Here are a small network's activations along a few directions, averaged over the inputs that share one value of a field.
Values that are neighbours, or in one group, have similar rows; names and order tell nothing.

Other fields vary at random and push rows far along one fixed direction, the same in every table; ignore that.

Field T:
t1: [ 0.92  1.27  0.33 -2.75  2.78  0.79  0.70 -1.59 -2.03  1.20 -0.07 -0.61
 -1.02]
t2: [ 3.74 -3.67 -0.60  5.20 -2.62 -1.23 -2.52  0.30  7.83 -1.55 -6.14 -2.29
 -0.41]
t7: [-1.10  0.49  0.34  0.65 -0.44  0.30  0.46  0.53  0.07 -0.36  0.66  0.67
  0.51]
t3: [ 3.08 -1.33 -1.00  2.77  0.25  0.39 -0.12  1.46  5.50 -1.20 -4.00 -2.87
 -0.13]
t6: [-3.46  0.39  0.23 -1.49 -1.85 -1.19 -0.73 -0.50 -4.95  0.52  4.28  3.52
  0.82]
t8: [-0.22 -0.39  0.62 -1.04  0.53  0.25  0.30 -1.36 -0.45  0.63  0.52 -0.42
 -0.34]
t5: [-2.08  0.49 -0.70  0.81 -2.07 -0.73 -0.13  2.07 -1.38 -0.83  2.20  1.75
  1.11]
t4: [-0.87  2.75  0.78 -4.15  3.42  1.42  2.05 -0.92 -4.59  1.59  2.55  0.24
 -0.53]
T is arranged as a 2 by 4 grid.
- List every value one step from t6, in the order listed. => t2, t5
- List every value one step from t4, in the order listed. => t1, t3

Field K:
k1: [ 2.92 -0.66 -0.15  0.88  1.71  1.05  0.18 -0.46  3.74  0.00 -2.94 -2.51
 -0.84]
k4: [-3.68  5.83  0.72 -6.08  4.22  2.28  3.83  0.74 -9.13  1.88  7.22  2.39
  0.26]
k9: [ 1.53 -2.08 -0.45  1.09 -1.27 -1.35 -1.36 -0.92  2.13 -0.14 -2.13 -0.71
 -0.30]
k2: [ 1.70  0.74 -0.44 -0.20  2.17  1.36  1.22  0.80  1.26 -0.14 -1.27 -2.35
 -1.16]
k7: [ 4.22 -3.81 -0.35  3.32 -1.00 -1.09 -2.03 -1.28  6.53 -0.58 -6.22 -3.01
 -1.46]
k8: [ 1.23 -2.15 -0.82  1.48 -1.85 -1.64 -2.08  0.07  1.81 -0.47 -2.30 -0.06
  0.27]
k5: [-3.39  3.02  2.26 -5.49  2.68  1.58  1.36 -3.48 -7.45  2.34  5.36  2.43
 -0.54]
k10: [-4.42  1.63  0.60 -0.29 -1.64  0.32  1.03  1.96 -3.15 -0.47  4.54  2.68
  2.02]
k6: [-2.19  0.07 -0.15 -0.23 -1.84 -1.16 -0.75 -0.18 -2.09 -0.07  1.56  2.31
  0.61]
k3: [ 2.07 -2.59 -1.22  5.52 -3.19 -1.34 -1.40  2.73  6.35 -2.36 -3.82 -1.17
  1.13]
K is arranged as a line.
- Going along K from k4 by way of its neighbour k2, in what order are k9, k7, k8, k10 met? => k7, k9, k8, k10
- Fewest steps between k5 and k6? => 4
